A small network was shown many inputs. Here are its activations along a few directions, one row for each input.
Each table varies a few parts of the input and shows all the possible inputs, shuffled.
A made-up example of a description, with smaller parts first: one of 3 separate values, together with either a single point or one of 11 places along a line or (one of 5 places around a ring, together with one of 6 places along a line).
Shared parts are said once, and a part with two or three values counts as separate values.

Table:
r1: [ 2.43  0.97 -3.14  0.18 -1.54 -1.28 -0.11 -1.58 -2.74 -0.73 -0.33]
r2: [ 4.30 -2.02  0.90  3.35  1.35  0.50  1.50 -3.75  0.16  7.24  4.65]
r3: [ 3.38  1.51 -3.18 -0.27 -1.38 -1.03 -0.08 -0.93 -1.92 -1.02  0.75]
r4: [-2.87  1.15  0.31 -0.14  0.19  1.02 -1.15  2.97  1.56 -1.33 -1.89]
r5: [-4.20 -1.68  3.24 -1.08  0.59  0.20  0.41  1.30  1.01 -1.27 -1.62]
r6: [-1.86  1.71  0.22 -0.59  0.34  1.18 -1.14  3.51  2.25 -1.60 -0.82]
r7: [ 1.14 -1.87 -0.09 -0.77 -1.05 -2.12  1.45 -3.32 -3.49 -0.70 -0.10]
r8: [ 4.34  1.81 -3.12 -0.61 -1.67 -0.83 -0.43 -0.18 -1.31 -1.21  0.76]
r9: [ 1.40  0.36 -2.18  0.01 -1.71 -1.37  0.05 -2.62 -2.98 -0.83 -0.42]
r10: [-3.62 -1.12  2.36 -1.02  1.70  0.44  0.32  0.96  1.57 -1.04 -1.28]
r11: [-3.86  0.51  1.24 -0.31 -0.02  0.95 -0.92  1.97  1.36 -1.37 -1.94]
r12: [ 1.76 -1.35 -1.08 -0.72  0.06 -1.82  1.38 -3.63 -2.89 -0.42  0.26]
r13: [-1.51 -1.94  4.37  2.94  3.11  2.81  0.22  1.14  4.66  6.02  2.77]
r14: [-0.82  1.96  0.16 -0.96  0.04  1.34 -1.51  4.15  2.74 -1.74 -0.80]
Question: The inputs of r12 and r10 match in every part but one. If r2 is changed in the same way as r12 into r10, which row does it become?
Answer: r13
Question: Describe the family of inputs behind these rows.
Answer: one of 2 separate values, together with either a single point or one of 6 places along a line
Question: Which other rows does r6 become when the choice among 2 separate values takes its other values? List them by row number.
Answer: r3

Table:
r15: [-2.11  1.69  0.44  1.98  1.16  2.66 -1.14  0.66  1.38  2.12  0.34]
r16: [ 0.47  0.41  1.87 -0.78  1.97  1.73  0.42  1.79  2.12  0.53  2.31]
r17: [ 7.17 -2.91 -1.15  0.36 -0.90 -2.96  3.24 -7.73 -4.80  3.16  4.78]
r18: [-3.35 -0.68  0.80 -1.24 -0.11 -0.95  1.34  1.31 -1.32 -1.23 -3.01]
r19: [-3.27 -1.75  1.58 -0.55 -1.78 -1.52 -0.25  1.76 -2.47 -2.62 -2.68]
r20: [-1.96  0.90  0.48  2.42 -0.30  1.99 -1.58  0.94  2.96  3.53  0.56]
r21: [ 0.58 -0.36  1.89 -0.34  0.53  1.11 -0.06  2.06  3.64  1.94  2.50]
r22: [-4.61  0.70  0.74 -0.65 -1.54 -0.04  0.10 -0.61 -1.10 -1.09 -3.06]
r23: [ 7.44 -2.96 -1.56  1.13 -0.60 -2.78  2.39 -7.93 -4.94  3.91  2.84]
r24: [ 5.93  4.01 -5.74 -2.52 -3.48 -1.75 -0.78  0.70 -2.50 -4.77  0.79]
r25: [ 4.92 -1.74 -2.58  3.03 -1.67 -2.17  1.78 -9.05 -5.79  4.82  2.94]
r26: [-0.54 -0.12  0.87 -0.28  2.18 -0.24  0.34  0.13  1.87 -1.31 -0.96]
r27: [-1.92 -0.54  1.77 -2.47 -0.42 -0.66  0.77  0.47 -0.34 -1.92 -3.09]
r28: [ 1.30 -0.42  3.01  1.64 -0.50  2.14 -0.82  2.70  3.30  2.90  1.19]
r29: [ 3.71  5.32 -7.19 -0.09 -4.29 -0.97 -2.32 -0.34 -3.35 -3.46 -1.12]
r30: [ 0.59  0.43  1.49  0.04  2.29  2.01 -0.48  1.76  2.12  1.22  0.30]
r31: [-1.95 -1.58  2.88 -2.49 -2.32 -1.46  0.09  0.97 -1.43 -3.91 -0.74]
r32: [-1.85 -1.60  2.54 -1.76 -2.08 -1.24 -0.82  0.93 -1.49 -3.30 -2.77]
r33: [-3.25  1.13 -0.19  1.62  1.07  0.39 -0.32 -0.98  1.13 -0.45 -0.92]
r34: [-2.02 -0.52  2.13 -3.22 -0.69 -0.89  1.66  0.51 -0.29 -2.55 -1.05]
r35: [-0.85  0.29  0.50  1.35  2.60  1.71  0.11  2.60  1.14  1.94  0.39]
r36: [-0.10 -0.55  2.05  2.92 -0.21  1.84 -0.24  3.52  2.36  3.60  1.29]
r37: [ 6.06 -3.09 -2.50  2.38 -0.28 -3.05  2.97 -7.11 -5.99  4.65  2.97]
r38: [-1.32  0.82  2.00  3.56 -1.63  2.75 -1.45  1.63  2.60  3.78  1.24]
r39: [-3.93 -0.22 -1.08  0.06  0.35  1.01 -0.58 -1.75 -0.17 -1.55 -1.99]
r40: [-2.90  1.45 -0.46  0.88  1.69  1.01 -1.57 -0.74  1.30  1.11 -0.16]
r41: [-1.62  0.04 -0.39  0.25  3.15  0.06 -0.32  1.23  1.05  0.94 -0.11]
r42: [-2.66 -1.62 -1.01 -0.54  1.79  0.07  0.68  0.22 -0.41 -1.69 -1.94]
r43: [-0.15  0.18  0.61 -1.05  2.81  0.36 -0.90  0.38  2.05  0.22 -0.20]
r44: [ 1.16 -0.43  3.35  0.82 -0.78  1.88  0.06  2.72  3.28  2.19  3.15]
r45: [ 6.17  4.07 -6.17 -1.78 -3.26 -1.56 -1.65  0.65 -2.56 -4.20 -1.17]
r46: [-4.50 -0.38  1.54  0.04 -3.20 -0.63 -1.49 -0.14 -2.26 -2.50 -2.74]
r47: [-0.72 -0.48  0.54  1.79  1.13  1.06 -0.36  2.86  2.71  3.35  0.61]
r48: [-1.30 -1.45  0.38 -2.59  1.15  0.11  1.00 -0.58  0.62 -3.03  0.04]
r49: [-0.65 -0.11  1.26 -1.08  1.86 -0.48  1.23  0.17  1.88 -1.96  1.08]
r50: [ 4.83  3.97 -7.12 -0.67 -2.95 -1.82 -1.13  1.48 -3.55 -3.56 -1.08]
r51: [-0.27  0.17  1.01 -1.86  2.48  0.11  0.02  0.42  2.05 -0.46  1.84]
r52: [ 0.71 -0.35  1.52  0.49  0.83  1.36 -0.95  2.03  3.67  2.64  0.51]
r53: [-1.20 -1.48 -0.01 -1.81  1.46  0.36  0.09 -0.63  0.59 -2.40 -2.02]
r54: [-1.99 -0.26 -0.12  1.01  2.51 -0.54  0.92  0.97  0.90 -0.60 -0.87]
Question: The inputs of r28 and r38 match in every part but one. If r43 is changed in the same way as r28 into r38, which row does it become?
Answer: r40
Question: The inputs of r32 and r19 match in every part but one. If r52 is changed in the same way as r32 into r19, which row does it become?
Answer: r47
Question: Describe the family of inputs behind these rows.
Answer: one of 4 places along a line, together with either one of 2 separate values or one of 8 places along a line
Question: Which other rows does r18 become when the place on the line of 4 takes its other values? List them by row number.
Answer: r22, r27, r34
Question: Which other rows does r25 become when the choice among 2 separate values takes its other values? List them by row number.
Answer: r29

Table:
r55: [-9.17  2.69  2.12 -0.33  1.85  3.33 -3.49  7.75  5.02 -2.98 -4.63]
r56: [ 1.30 -2.53  1.36 -2.22  3.17 -1.00  2.02 -4.34 -0.11  0.80  0.45]
r57: [-0.66 -2.11  2.09  2.02 -0.07  0.39  0.29 -5.48 -0.70  5.07  0.29]
r58: [-2.97 -2.89  2.63  3.18 -0.32 -0.36  1.45 -3.95 -1.60  3.99  2.10]
r59: [-7.51  0.26  6.09  3.11  2.47  4.88 -1.98  5.93  7.73  3.82 -0.46]
r60: [-0.30  1.50 -3.80  0.30 -1.59 -1.70  0.00  1.67 -3.78 -1.62 -3.82]
r61: [ 3.11 -1.41 -1.03  4.27 -0.71  0.81 -0.89 -2.46 -0.40  4.86  1.99]
r62: [ 5.55  3.67 -2.84 -1.94 -3.33 -0.62 -0.89  0.18 -0.45 -2.23  2.69]
r63: [ 5.01 -1.80 -1.68  0.10  2.51 -0.73  0.80 -1.26  0.20  0.66  2.16]
r64: [-0.95 -3.31  1.93 -1.08  2.98 -1.75  3.16 -2.82 -1.06 -0.34  2.26]
r65: [ 2.46  5.46 -6.51  0.21 -2.59 -0.42 -1.85 -0.42 -1.76 -2.14 -0.07]
r66: [ 0.64 -1.34  1.98 -3.60 -1.64 -1.31  0.48 -2.93 -1.49 -2.83 -1.44]
r67: [ 3.77 -1.82 -0.32 -0.63  2.58 -1.46  2.61  0.91 -1.17  1.87  1.10]
r68: [ 4.36 -0.56 -0.99 -1.20 -2.31 -1.47 -0.84  0.12 -1.04 -2.92  0.23]
r69: [-2.64  0.75 -2.14 -1.29 -0.87 -0.95 -0.56 -3.41 -2.96 -2.64 -4.31]
r70: [-6.45  0.67  5.43 -2.66  0.66  3.57 -1.98  8.47  7.33 -3.02 -1.97]
r71: [ 1.79 -1.44  0.38  3.62 -0.67  0.03  0.88 -0.31 -1.77  6.14  0.94]
r72: [ 6.26  2.60 -3.34 -0.60  1.23  0.16  0.66 -1.08  0.58  0.95  4.41]
r73: [-4.90  0.02 -1.67 -0.22 -1.14 -1.52  0.57 -1.91 -3.88 -3.74 -2.57]
r74: [ 1.02  1.48 -5.06  1.05 -1.59 -1.09 -1.77 -0.51 -2.40 -2.75 -2.70]
r75: [-1.66 -2.11  2.45 -2.52 -1.93 -1.89  1.66 -1.39 -2.41 -3.96  0.38]
r76: [-5.73 -0.23  5.24 -0.94  5.41  3.54 -0.45  7.10  8.55  0.02 -0.33]
r77: [ 4.61  3.03 -2.59  3.39 -1.70  1.63 -0.94 -2.24 -0.05  4.73  4.20]
r78: [ 3.07 -0.56  0.29 -2.02 -2.39 -2.06  1.04  2.37 -2.38 -1.73 -0.88]
Question: Describe the family of inputs behind these rows.
Answer: one of 4 places along a line, together with either a single point or one of 5 places along a line
Question: The inputs of r67 and r60 match in every part but the place on the line of 4. If r56 is changed in the same way as r67 into r60, which row does it become?
Answer: r69
Question: A walk changes only the place on the line of 5. It starts at r58 and steps to r57. List the rest of the walk in order.
Answer: r71, r61, r77
Question: Which other rows does r64 become when the place on the line of 4 takes its other values? List them by row number.
Answer: r58, r73, r75

Table:
r79: [ 1.35 -0.62  1.27  0.31  2.34  1.17  0.12  1.15  3.05  2.21  2.17]
r80: [ 1.74 -1.21  2.26  0.55  1.39  0.75  0.70 -0.60  1.39  3.00  2.62]
r81: [ 2.01 -0.52 -2.19  0.22 -0.99 -2.28  0.96 -4.07 -3.95 -0.24  0.23]
r82: [ 2.48 -2.40  1.52  0.99  0.10 -0.56  1.66 -2.97 -0.49  3.31  2.54]
r83: [-7.54 -2.45  4.87 -3.55  1.63 -0.17  0.71  2.45  1.54 -4.72 -3.78]
r84: [-0.10  2.74 -2.30 -1.10 -1.82  0.16 -1.50  2.06 -0.06 -3.20 -1.03]
r85: [ 0.70  1.42  0.03 -0.09  1.23  1.40 -0.54  2.84  2.98 -0.13  0.87]
r86: [ 2.70 -2.05 -0.82  0.76 -0.18 -1.53  1.76 -3.99 -3.26  1.86  1.46]
r87: [ 0.12  2.35 -0.78 -0.74 -0.58  0.78 -1.27  4.29  1.78 -1.52 -0.75]
r88: [ 1.57  1.06 -3.46 -0.89 -1.63 -1.71  0.13 -2.73 -3.53 -1.97 -1.38]
r89: [ 0.95  1.79 -2.88 -0.70 -2.55 -0.99 -1.27  0.35 -2.27 -3.21 -1.98]
r90: [-5.97 -0.10  2.48  4.24  1.07  2.99 -1.46  1.21  2.80  4.62 -0.97]
Question: Describe the family of inputs behind these rows.
Answer: either one of 2 separate values or one of 10 places around a ring
Question: Which of the alternatives is r83?
Answer: one of 2 separate values
